Here are a small network's activations along a few directions, averaged over the inputs that share one value of a field.
Values that are neighbours, or in one group, have similar rows; names and order tell nothing.
In the rows, 500 means zero.
Strong random noise was added to every row along 7 fixed directions; ignore it. To show where, here is one row again and again, with new noise each time:
[463 226 542 429 537 664 447 369 707 622 422 134 815 538 584 723 625 489
 300 636]
[561 476 548 818 587 464 431 308 420 463 410 408 453 440 523 674 429 609
 853 496]
[632 373 512 484 587 529 528 451 541 582 383 450 543 476 616 457 529 771
 465 367]
[494 508 513 352 557 452 563 516 522 546 506 583 509 577 502 370 483 433
 432 445]
[428 449 443 567 497 566 481 381 468 511 384 372 557 518 539 526 600 455
 515 557]
[671 493 637 381 569 463 530 586 529 610 544 609 422 465 550 309 243 679
 498 385]
[537 535 538 606 444 491 469 472 443 487 474 464 395 429 519 435 374 604
 651 518]
[446 537 464 484 657 467 547 422 390 556 423 616 490 614 514 398 521 302
 558 456]
[454 545 582 527 269 563 398 406 634 343 591 411 547 356 319 655 371 532
 448 572]


ZULO, 11 values:
romi: [499 507 336 588 365 371 574 534 557 248 426 567 484 432 467 716 819 799
 467 306]
vaz: [334 603 366 414 282 626 505 584 420 482 532 399 496 537 517 386 657 332
 327 665]
fivu: [580 660 541 439 435 569 467 517 470 451 532 686 495 475 434 403 405 593
 336 383]
pira: [585 289 462 478 578 591 544 754 453 683 434 344 479 400 727 487 551 713
 478 544]
safo: [462 329 344 491 491 602 489 474 601 462 358 427 650 475 546 638 781 611
 261 500]
nobig: [640 513 652 466 807 542 460 400 457 647 487 669 591 609 468 591 388 429
 486 383]
mogab: [653 422 531 464 757 359 540 524 569 496 586 773 522 496 379 585 422 620
 612 328]
dukul: [510 521 496 541 572 315 566 400 602 376 580 596 559 549 401 663 572 487
 583 324]
nilal: [467 557 626 482 459 393 500 615 554 528 658 340 480 698 541 511 473 299
 578 765]
rog: [437 470 492 537 402 519 481 577 480 560 566 323 448 448 529 448 422 419
 590 660]
met: [585 306 440 531 653 588 514 537 459 721 362 368 496 491 807 405 657 608
 471 443]
The values of ZULO form 3 separate groups.
List the group mates of romi, in the order listed. -> pira, safo, mogab
List the group mates of fivu, in the order listed. -> vaz, nobig, nilal

RUZIT, 16 values:
nat: [401 454 464 405 644 551 535 403 420 605 407 607 500 578 488 313 454 224
 423 532]
zufu: [483 581 248 570 450 569 579 547 267 523 288 498 357 540 739 262 807 701
 481 401]
tofeb: [516 449 347 566 601 493 556 540 353 578 339 580 376 522 659 286 592 552
 570 455]
dipo: [485 627 562 294 414 217 641 539 650 417 728 515 507 719 417 471 600 442
 540 444]
gul: [549 567 471 589 773 399 529 530 290 522 448 831 387 542 536 501 409 392
 731 374]
nomar: [446 388 490 845 644 539 403  85 487 445 327 268 688 547 493 899 719 422
 757 555]
vek: [608 462 565 584 644 623 422 365 516 473 475 617 591 358 393 675 382 580
 454 330]
mada: [579 677 469 519 518 544 472 496 427 348 500 872 444 344 346 561 431 661
 418 265]
pezak: [654 509 495 713 576 393 457 442 532 301 474 738 420 349 416 715 427 795
 676 303]
zenod: [474 536 407 620 451 566 488 457 371 515 354 448 446 480 546 387 567 542
 519 464]
kuzu: [558 719 549 658 484 406 469 543 388 342 614 732 392 440 327 670 380 531
 675 390]
luvoz: [450 552 568 386 145 823 325 365 641 362 524 516 603 213 207 504 312 563
  66 525]
bakez: [626 556 677 571 471 398 445 464 601 401 655 584 428 373 318 606 234 642
 659 416]
siv: [547 491 442 373 398 467 617 575 534 538 476 381 491 572 638 352 716 732
 386 373]
zosuz: [402 329 380 469 738 285 644 375 618 431 449 482 656 711 477 670 885 332
 572 426]
povan: [475 534 620 415 500 406 501 631 568 568 667 470 491 563 517 512 360 300
 546 640]
The values of RUZIT form a 4 by 4 grid.
List every value one step from nat, in the order listed. -> luvoz, zosuz
List every value one step from dipo, in the order listed. -> nomar, siv
List every value one step from kuzu, in the order listed. -> zufu, mada
List every value one step from pezak, in the order listed. -> tofeb, gul
